A small network was trained on made-up records. Each row is its average activation on records with the value named, seen along a few directions.
Related values have similar rows: they may be neighbours, one step apart, or belong to one group.
Strong random noise was added to every row along 13 fixed directions; ignore it. To show where, here is one row again and again, with new noise each time:
[-170 -174  -56  224 -463  144 -138  208 -734 -362 -109  248 -281   83
 -472   -1  274   47 -204  147  104  -25  -34]
[-225   11   90  -43    2  401  -41   -4 -232 -193 -238  283 -390   75
 -425 -152  154   39  -25  -25   61  128 -277]
[  97   83   73 -229  -20    8 -157 -160  150  202   36 -224  -74  271
 -389  520  245  137    6 -279  387  103   62]
[ -57 -102 -380  480  281 -260  347   12 -548  156   52  -98  257  259
 -163   90   46    8  367  123 -307  -43   97]
[ 219 -126   44  224   58 -124  142  171 -275  203  -83 -434   13 -104
 -171 -230  -37  156 -237  -51  239 -401  299]
[ 114  269  308    4  141  -39 -120  -29 -116   -8  154  -90  445 -117
  198   32  213  206  173  320 -126   39  301]
[  65   59  -66  228  359  151  138  -62  259  116 -120  170  -85  209
  227  121 -343  -71  293  -35  -91  -28  -14]
[-142 -324  243 -234  143  253 -195   99  483  339  -82  251 -166  -63
   37 -291 -162  225  -67   84  352   95  -86]
[-194 -245 -201 -213 -368  436 -486  177 -527 -300   87   16 -302  -72
 -170   -6 -247  210  120 -303 -248   -7 -290]
[ -83  -60  -38   68   92   53  100   28 -252 -138  -38   -5   62  -40
   92 -184  -24   61   96  105 -170   43 -140]
[  44   62  -10 -300    7  137  266   78 -159  -30 -239 -469 -536  103
 -585 -126  -57  -75  -47 -316   25  100   19]
[ -32  272  -91  271   47  130  272 -110 -289   19 -127    2   91 -140
 -137   68  193   83  -11   84 -173  345 -472]
[ 105   17 -132  113  293 -358  336 -128   20   39  -62 -257  186   52
   33  -77   79 -176  -41 -184   -8 -241  238]
[ 197  290  265  -21   21  -46  122   11  192  281   68 -254   79  -95
  159   64  -35  142  153   80  -79  216  -24]
[-198 -325  384 -223  164   86 -253   75  -58  122   13  103 -195  239
 -313 -364  215  256  121   21  359 -298  193]


Field W:
w9: [-275 -231  -42 -376  174  105 -250  -34   95  330  158 -124   11 -203
 -254 -181   84  252  109 -225  -12  203 -322]
w3: [  47  199 -117 -121 -373  191 -330  -68 -303 -341   97   90 -224  263
 -269  499   88 -154  141 -222 -194   97  198]
w1: [ -38  334 -347 -185  341   43  325 -314  358  -74 -131 -141 -141  272
 -129  233 -151 -293  256 -383 -290   51 -147]
w6: [ 247  242  300  124 -108  436 -268 -124  307  261  113  -68 -112  -49
   55  236  -65  225 -227 -245  302 -184 -482]
w2: [ -78 -269 -162  103  115    7 -130   29  -61 -201  -84   74  254 -137
  188   -4   32   31 -276  242  370 -106    9]
w10: [ -75   26  101 -361    4 -283   24 -156  421   74  158   29   61  209
   61  137  156  -27  203  127  236  159 -122]
w4: [ 242  131 -284 -142   41  202 -329   45 -152 -120  135 -322  220  -60
  -87  386 -283  -22 -135 -310 -190 -127  446]
w7: [  90 -175 -152  470 -260 -107  176  129  -23  517   13   51 -122   31
  -90  272  -95  124  -40    6  226  108 -324]
w8: [  44 -141  -48  -36  135 -328   97 -216  256 -186  -20  -21  180   42
  324  107  150 -100 -279  141  427 -264  -66]
w5: [ 142   28  386 -554  215   24 -156 -158  545  211  131 -313  441  -23
  231   -3   28  244  -19  371  226  191  174]
The values of W form a ring.
Question: Going along W from w2 by way of its neighbour w9, in what order are w6, w10, w8, w5 met?
Answer: w6, w5, w10, w8
Question: Fewest steps between w7 and w1?
Answer: 5

Field D:
d8: [  79  256  231   46 -134 -467  -61 -312 -171  293  221 -310  492 -561
 -198   27  782  214 -231 -171  108   21   55]
d15: [-296 -379 -201   21  164 -107 -213  -10 -317  459  407  151  405  124
   -7   -4 -115  423  570 -325 -188  -21 -378]
d7: [ 196  177  291  -38 -112   79   25 -167 -415 -407 -116 -217 -159  279
 -181   15  285  -81   26  106  193 -443  105]
d14: [ -24 -128 -114  307   16 -195  458 -104   25  506   85 -256  338  -79
 -177    3  356  148 -394  251  271  582 -531]
d11: [-263  -15   73 -726  -91  156   12  158 -136    0  175 -658   24 -169
 -104 -222  -19  397  120  155  -85  535 -379]
d4: [  73   86 -208 -218   18  114 -325  -42 -235 -218  145 -514  -67 -488
   65 -153 -145    6  -19 -856 -339 -573 -183]
d6: [-154 -631 -699 -112  574 -288   38 -128  247  255  194  -52  740 -215
  428 -406 -223 -115 -154 -234 -139 -125  267]
d9: [ 213   83   82  250  285  138   26 -172  132  -12 -225    9 -154  125
 -105  398  104  100  -84   -5  513  -55  -59]
d1: [ 351   33  190  410  204  401 -439  -96  -75  503  249  -89   76  171
  303  366 -535  689  431  -33   31 -554 -173]
d13: [ 359  314  216  -71 -192  -90 -630   46  -86 -338  320 -506  305   31
  435  278 -169  176  220 -186 -161 -660  430]
d5: [-142 -252 -217 -523  255  -24 -107  -62 -586 -367 -140 -564 -292  -32
 -402 -553  -70 -126  -16 -928 -301 -762  448]
d10: [-320  345  -56 -166  105  137 -675   19   11 -438  174  702  314 -684
  328 -517   44 -275   27 -211 -676 -441  388]
d2: [ 173  168  307  -31  223  771 -574 -135 -125 -487 -186  137 -316   56
   28  -58  -98   32 -271 -651  166 -783 -279]
d12: [  90 -227 -317 -351 -419  154  -10  318   47 -235 -172 -235 -243 -240
 -153   30 -433  -77 -251 -199 -153  285  426]
d3: [  39   28   17 -868  411 -217  563  -16  240  299 -129 -977   93   86
 -508 -266    0    9   15  231  109  473  233]
The values of D form a line.
Question: Going along D from d1 by way of its neighbour d7, in what order are d14, d6, d9, d13, d2 met?
Answer: d13, d9, d6, d14, d2
Question: Name the neighbours of d12, in listed order.
Answer: d15, d5
Question: Name the neighbours of d10, in listed order.
Answer: d11, d4
